A small network was shown many inputs. Here are its activations along a few directions, one row for each input.
In each table, some parts of the input vary, and every possible input appears once, in random order.
Descriptions start from the smaller parts, as in this example, which fits no table here: line(6) and (point or (values(2) and ring(5)) or ring(11)).
Shared parts are said once, and a part with two or three values counts as separate values.
In the rows, 128 means zero.

Other details of the inputs vary at random and push rows far along two fixed directions, the same in every table; ignore that.

Rows:
x1: 142  91 206  69 134 140 108 147 130  89 150  85 115 209
x2: 126 130 150  87 136 135 103 145 123  98 128 106 134 166
x3:  78 127  86 179 159 165 111 111 133 169  79  98 120  83
x4: 161 135 153 100 106  99 167 120 149 140 166 207 149  91
x5: 131 128 125 121 132 129 120 134 131 119 122 128 143 124
x6: 142 170 113 111 109  85 154 117 134 124 145 214 155  81
x7:  72  83 110 171 162 170 134  94 137 180  84  95  92  97
x8: 173 167 112 155  88  99 157 122 140 119 163 200 155  86
x9:  96  97 112 166 161 167  87 134 125 135  85  56 111 144
x10: 181 129 197  79 103 107 133 143 148 108 180 161 152 150
x11:  90 128  77 196 149 162 124 115 116 166  86  84 100  91
x12: 137 131 136  97 123 108 129 145  97  94 143 102 118 185
x13: 151 152 109 152 110 120 148 124 133 127 140 159 144  99
x14: 121 100 141  95 155 128 102 150 109  96 107  75 122 197
x15: 119 113 121 180 132 142 134 104 151 184 122 146 124  67
x16:  71 120  78 164 160 159 115 109 125 167  71 103 113  89
x17:  75 103  72 191 167 174 107 106 118 166  67  53  94 108
x18: 149  90 203  80 133 147 102 150 134  94 149  75 117 219
x19:  97 116 117 164 139 119 163  94 145 173 112 159 110  75
x20: 136 132 148 111 120 130 110 156 119  96 135 101 123 175
x21: 128  74 198  55 160 137  95 149 126  86 130  50 100 250
x22: 112  97 133 110 150 133 100 141  98  96 113  48 105 208
x23: 172 145 160 138  85 103 162 114 158 138 181 210 152  85
x24: 140 127 141 125 120 131 111 154 111  95 144  92 121 178
x25: 121 153  69 169 116 119 159 108 116 160 125 176 126  55
x26: 121 155  92 166 116 125 139 116 147 155 124 182 144  55
x27: 134 165 112 125 107 113 148 128 131 138 136 167 144  99
x28: 105 129  76 164 139 130 132 107 130 163  98 153 134  62
x29: 176 155 153  96  99  98 130 145 136  93 168 178 171 132
x30:  97 145  86 173 137 148 128 112 131 166  97 120 121  83
x31:  83  85  92 157 164 169 100 125 103 138  78  38  91 156
x32: 152  99 196  64 136 134 108 149 134 100 154 101 126 189
x33: 171 171 143  70  84  81 154 144 122  96 171 196 158 138
x34: 178 181 143  69  82  60 162 138 122  94 178 212 161 138
x35: 143 157 121 130 108 114 146 132 117 118 148 147 136 118
Description of these inputs: line(5) and (values(2) or ring(5)).
Question: The inputs of x24 and x11 match in every part but the line(5) part. If x20 is changed in the same way as x24 into x11, which row does it become?
Answer: x30
Question: Change only the values(2) part in x21. List by row number the other rows that result.
Answer: x19
Question: Change only the line(5) part in x10. List by row number the other rows that result.
Answer: x4, x15, x21, x32
Question: Change only the values(2) part in x15. List by row number the other rows that result.
Answer: x23

Rows:
x36: 105 107 131 144 148 145 125 108 138 159 109 117 113 106
x37: 115 117 125 145 138 136 139 108 144 164 116 141 122  91
x38: 128 121 122 147 130 134 133 121 132 146 126 126 121 114
x39: 179 181 126 120  79  81 169 127 142 118 174 232 172  73
x40: 129 111 156  72 141 135  92 164  96  68 126  54 116 238
x41:  84 124  80 163 152 148 116 120 112 148  83  89 109 116
x42: 147 100 186  78 131 135  99 153 119  78 140  71 118 226
x43: 157 114 183  76 119 127 115 150 122  80 158 103 128 202
x44:  91  97 126 152 156 157 118 112 138 163  96 100 108 114
x45: 176 159 144 122  87  90 167 123 142 123 177 218 156  91
x46: 163 134 174  92 107 106 130 152 134  94 172 148 142 166
x47: 101 138  87 153 137 132 127 118 113 143  99 118 117 106
x48: 103 105 116 156 152 147 134 108 145 167 105 119 115  97
x49: 168 167 127 118  92  97 149 129 130 118 169 194 164  99
x50: 157 174 109 112  93  80 159 130 129 111 158 201 160  96
x51:  99 134  84 158 143 135 129 122 114 146  96 109 115 108
x52: 112 116 127 144 136 136 140 106 144 160 116 144 122  88
x53: 106 126  98 164 142 148 117 122 128 147  99 105 121 108
x54: 150 124 169  74 124 129  96 166 117  75 150  90 131 211
x55:  92 110  90 170 153 161 106 121 121 153  91  82 111 112
Question: What is each input in this table made of?
Answer: line(4) and values(5)
Question: The inputs of x52 and x40 match in every part but the line(4) part. If x37 is changed in the same way as x52 into x40, which row does it become?
Answer: x51
Question: Change only the values(5) part in x54. List by row number the other rows that result.
Answer: x39, x49, x53, x55
Question: Change only the values(5) part in x42. List by row number the other rows that result.
Answer: x38, x43, x45, x46
